These are the activations of a small neural network, seen along a few directions. Each row is one input.
In each table, some parts of the input vary, and every possible input appears once, in random order.
A made-up example of a description, with smaller parts first: values(2) and (point or line(9) or (line(4) and ring(8))).
Shared parts are said once, and a part with two or three values counts as separate values.

Other details of the inputs shift rows strongly along two fixed directions, in all tables alike. That doesn't count.

Table:
x1: [  2  17  -3   7  -2  -5  -5 -22  -4 -13   8  17  -6  24 -11]
x2: [ -3  -5 -18  16  12  13  13  28  -6  43 -33 -29  13 -39   0]
x3: [-13 -12  -3   6   7  -8   3  31 -17  41   3 -27   1 -51 -21]
x4: [-10  27 -22   9 -15   3  37  14 -25   6 -10 -14   8  -6  17]
x5: [ 12  -4  -6  -6  11  13 -10  -1  13  -5 -13   0   9   1   5]
x6: [  1 -17  20 -22  -5   0  -8 -11  25 -30  13   9   3  27  13]
x7: [  1  28  -4   1 -21  -4  18 -20  -8 -31  10  19  -5  43  19]
x8: [ 10  33 -25  -5  -9   7  18  11 -28   2   9 -13   3 -26  12]
x9: [  1   0 -17  14  18   2  -6  23 -18  41 -15 -21   2 -48 -25]
x10: [ 20  36 -15  -9 -11   7   3 -23  -7 -37  13  20  -2  29  15]
x11: [-13 -46  29  11  20 -12 -28  -1  27  25 -18   5  -5   8 -25]
x12: [ 12  34 -11   1 -15   4  11 -25  -6 -32   8  20  -3  38  16]
x13: [  7 -30  13  -5  20   2 -25   4  17  14  -7  -4   0 -21 -12]
x14: [  4 -45  26  -7  27  -5 -45  -3  30  12  -2   2  -1  -7 -25]
x15: [ -3 -15  23  -9 -10  -4  -7 -12  20 -23   9  14  -5  34  11]
x16: [ -3 -15  12  -7   1  -5  -5   2   6  -1  11   0  -3  -7  -3]
x17: [ 11 -41  19   1  30   5 -39  -4  34  13 -22   6  -1  -4 -17]
x18: [  3  -2   0  11   8   2  -5 -10   6   4 -11   7  -3   5  -6]
x19: [-18  27 -14   8 -20 -11  26  11 -36   8  18  -9  -4 -17  -7]
x20: [ -8  -9   8  11   2  -6   2  -3   4   7 -10   6  -5   9  -3]
x21: [-14  22 -15   0 -22   3  37  19 -23   1   3 -18   7 -13  18]
x22: [  5 -15  21 -18  -5  -3 -13 -12  21 -26  17  13  -3  27  10]
x23: [ -9   3   9  -1 -14  -7   7 -10  -2 -18  14  11  -7  17   4]
x24: [  5  30 -27  -9  -7  10  21  12 -23  -2   5 -16  10 -25  15]
Description of these inputs: line(4) and ring(6).
Q: Changing only the ring(6) part turns x5 into x24. The same change can be made to x10. Which row results?
A: x8
Q: Start at x11 and move only the ring(6) part, one step at a time. The first step leads to x19. Which rows follow, in order?
A: x3, x14, x9, x1
Q: Which other rows does x20 become when the line(4) part takes its other values? List them by row number.
A: x4, x7, x11
Q: Which other rows does x16 become when the ring(6) part takes its other values? List them by row number.
A: x13, x17, x18, x20, x23

Table:
x25: [  2  36 -31  13  -6   5  38   9 -29   7 -10  -6   4 -18  11]
x26: [ 16  32  -9  -5 -12   2   8 -13 -18 -15  15   9  -8   8  19]
x27: [ -6 -25   2  22  22  -2 -12   7   4  41 -20  -7  -6 -34 -31]
x28: [  8  38 -23  -8 -11   2  18  -8 -12 -21  10   4   9  28  13]
x29: [  1  43 -21  -1 -16  -6   6  -9 -25 -20  17   9   1  22  -5]
x30: [ 24  -3  10 -10   1   2 -10 -14  16 -21   6  18  -6  28  16]
x31: [-31 -37  32  -2 -11 -15  -4  12  20  11   7  -4   4  21   0]
x32: [-23 -28  34 -16 -16 -14   6  -4  14 -21  19   5   0  21   2]
x33: [  1 -46  25 -11  28  -3 -42  -5  30  -2  -6   8   0  -2 -23]
x34: [  0  -3 -13   5   9  20   3  29   3  30 -28 -31  15 -22   2]
x35: [-15 -56  51  -3   0 -13 -14  10  33   8   3  -1 -14  15   4]
x36: [  2  36 -16   4 -13  -7   1 -17 -17 -16  25   8  -1  21 -15]
x37: [  4  17  -6 -14   0   1   0 -17  -4 -29  12   7   6   6   7]
x38: [ 15  32  -8  -3 -13  -3   2 -11 -21 -19  21  17 -15  11   6]
x39: [  3 -16   3   7   9  17  -3  -4  20  -1 -26   4   3   6   9]
x40: [  2  29 -13   6  -7  -2  15 -20 -16 -18  -1  11  -2  12  10]
x41: [ -6  19 -28  10   6   1  15  21 -35  29   8 -25   2 -61 -23]
x42: [  6 -24   9  11  17   0 -22  15   4  44  -5  -9 -12 -39 -23]
x43: [  2  33 -14  -4  -8  -1   4 -12 -13 -13   8   1   8  20   7]
x44: [-34 -40  22  15  -5 -16  16  25   5  33 -13 -18  -5 -19  -3]
x45: [ -1  24 -38   0  -4  20  31  31 -25  19 -15 -33  17 -55  12]
x46: [ 12 -24  15 -21  13   1 -23 -19  38 -32   1  18   7  26   5]
x47: [ 24 -23  21 -12   0  15 -26 -18  37 -25  -5  18  -3  34  21]
x48: [ -7 -13  -3  18  17  -2  -6  13  -8  31 -24  -5  -4 -30 -21]
Q: Changing only one part turns x25 into x30. The same change can be made to x48. Which row results?
A: x38
Q: What do these inputs look like to the network?
A: values(4) and (point or line(5))
Q: List by row number the other rows that have the values(4) part in common with x29.
A: x28, x31, x34, x36, x43
Q: Which other rows does x33 become when the line(5) part takes its other values? List them by row number.
A: x37, x41, x45, x46

Table:
x49: [ -1 -26  10   4  11   7  -9  13  19  16 -19  -7   2  -6   5]
x50: [ 14 -20  12 -13  15   4 -25 -12  28 -13  -5  10   3  13   1]
x51: [  2  53 -31   1 -19   1  21 -15 -31 -26  21  11   0  10  -1]
x52: [ -8 -25  10   8  15  -5  -9   7  12  19 -19  -3   1  -1 -14]
x53: [ -9  -5   9  -8  -8 -10  -4   3  -4  -6  19  -1  -2   3  -6]
x54: [  5   8 -22   7   5  10  15  26 -16  31 -15 -25   9 -39   4]
x55: [  4  20  -2  -2  -7  -3  -4 -27  -1 -30  13  16  -1  33  -3]
x56: [-10  46 -26   3 -30  -5  47   6 -41 -10  22  -8  -2  -8  15]
x57: [ -7 -23   8   7  15  -3 -15   2  12  22 -16  -5   4  -4 -13]
x58: [  0  21 -27   9  -2  13  27  30 -28  34 -15 -28   7 -41   9]
x59: [ -9 -15   7   7   0   0   9  15   1  17  -8 -10   2 -16   3]
x60: [ 16  10   1 -19   1   4 -16 -30  11 -45  15  22   1  29   6]
x61: [ 10 -15  11  11  13  -5 -20   0   3  21  -3   7 -16 -16 -15]
x62: [  3   3  12  -9 -15   0   0 -22  13 -35   7  21  -4  40  16]
x63: [-10 -33  27  -6   6  -9 -16   4  24   7   2  -1  -2   3  -9]
Q: What do these inputs look like to the network?
A: point or line(4) or line(10)
Q: Start at x60 and move only the line(10) part, one step at a time. The first step leads to x50. Which rows follow, in order?
A: x54, x58, x49, x62, x59, x56, x63, x53
